Here are a small network's activations along a few directions, averaged over the inputs that share one value of a field.
Related values have similar rows: they may be neighbours, one step apart, or belong to one group.
In the rows, zero is written as 500.
Strong random noise was added to every row along 3 fixed directions; ignore it. To show where, here is one row again and again, with new noise each time:
[512 322 379 310 244 468 409 494 312 401 558 465 585 473 363 216 531 519]
[762 217 528 351 164 547 289 481 404 434 514 551 530 438 587 479 329 587]
[185 617 353 497 332 492 580 568 410 419 586 487 439 433 261 374 539 448]
[361 535 449 522 293 529 500 552 478 441 553 538 416 411 422 557 401 502]
[797 261 613 473 202 566 294 488 548 469 484 605 456 393 733 780 177 627]


Bok, 15 values:
c6: [123 793 463 672 318 603 608 626 568 459 556 629 236 419 330 713 368 437]
c12: [293 789 525 663 447 708 712 648 359 437 677 605 196 472 282 251 520 265]
c5: [687 560 627 593 711 390 596 352 506 636 510 350 722 586 561 629 476 461]
c7: [711 431 600 604 779 373 606 427 549 579 453 524 601 579 657 445 491 484]
c10: [691 487 573 506 578 624 377 429 524 690 312 386 555 521 578 634 611 577]
c11: [308 684 471 721 617 434 616 564 763 344 464 651 272 421 659 794 340 456]
c3: [644 309 575 480 629 537 374 435 532 580 365 502 579 579 611 377 657 461]
c4: [ 70 670 311 360 760 269 648 442 545 513 523 222 721 495 312 286 931 464]
c14: [825 531 562 387 478 502 475 509 475 468 620 505 580 522 560 425 407 426]
c8: [258 459 412 493 739 327 548 489 634 547 389 383 564 556 528 657 611 664]
c1: [608 390 590 450 420 662 296 571 587 430 369 592 359 529 615 480 644 492]
c15: [575 469 590 668 928 364 618 420 565 673 456 496 614 554 628 847 367 665]
c13: [460 370 585 528 710 481 476 406 521 694 417 447 601 582 691 667 452 567]
c2: [658 481 482 549 537 493 507 493 450 478 593 549 499 521 477 534 303 590]
c9: [682 612 518 392 199 638 425 583 591 386 515 626 372 423 544 529 475 442]
Each value of Bok is a pair of two hidden parts, and every pair occurs once (3 first parts, 5 second parts).
Question: c11 and c1 share the first part; c11 and c6 share the second. Which value has the first part of c6 and the second part of c1?
Answer: c8
Question: c2 and c15 share the first part; c2 and c12 share the second. Which value has the first part of c12 and the second part of c15?
Answer: c7

Patum, 15 values:
w6: [967 260 531 427 487 498 418 428 410 396 502 584 590 516 627 332 461 494]
w10: [445 250 327 434 705 192 489 451 736 436 388 428 622 450 725 631 492 658]
w14: [646 519 656 435 409 615 310 449 627 541 411 433 481 491 732 726 491 546]
w7: [212 843 354 525 429 399 732 610 498 417 658 483 451 400 284 514 456 422]
w15: [283 722 431 573 446 506 533 571 712 470 507 512 411 322 500 869 445 555]
w3: [553 569 384 486 717 275 731 367 458 552 554 372 737 522 447 401 517 476]
w9: [390 570 422 568 419 446 581 614 560 304 580 585 358 406 427 470 451 396]
w5: [388 567 591 559 568 685 519 537 333 669 572 513 494 596 371 337 645 445]
w12: [334 593 429 685 794 363 728 444 465 520 614 418 513 523 428 483 443 532]
w13: [549 444 499 519 392 511 479 525 420 447 589 570 456 498 484 571 260 550]
w2: [615 498 641 569 763 474 485 431 657 501 457 533 510 578 632 581 576 445]
w8: [281 522 538 502 339 711 448 542 387 629 436 552 415 556 418 526 573 506]
w11: [615 586 496 428 668 473 579 457 543 634 425 443 641 596 401 447 611 403]
w1: [417 528 549 507 100 726 357 606 366 498 495 634 269 504 375 497 367 499]
w4: [387 386 598 590 604 478 394 501 617 531 305 416 454 473 660 547 650 574]
Each value of Patum is a pair of two hidden parts, and every pair occurs once (3 first parts, 5 second parts).
Question: w11 and w15 share the first part; w11 and w5 share the second. Which value has the first part of w5 and the second part of w15?
Answer: w1
Question: w14 and w7 share the first part; w14 and w8 share the second. Which value has the first part of w8 and the second part of w7?
Answer: w13
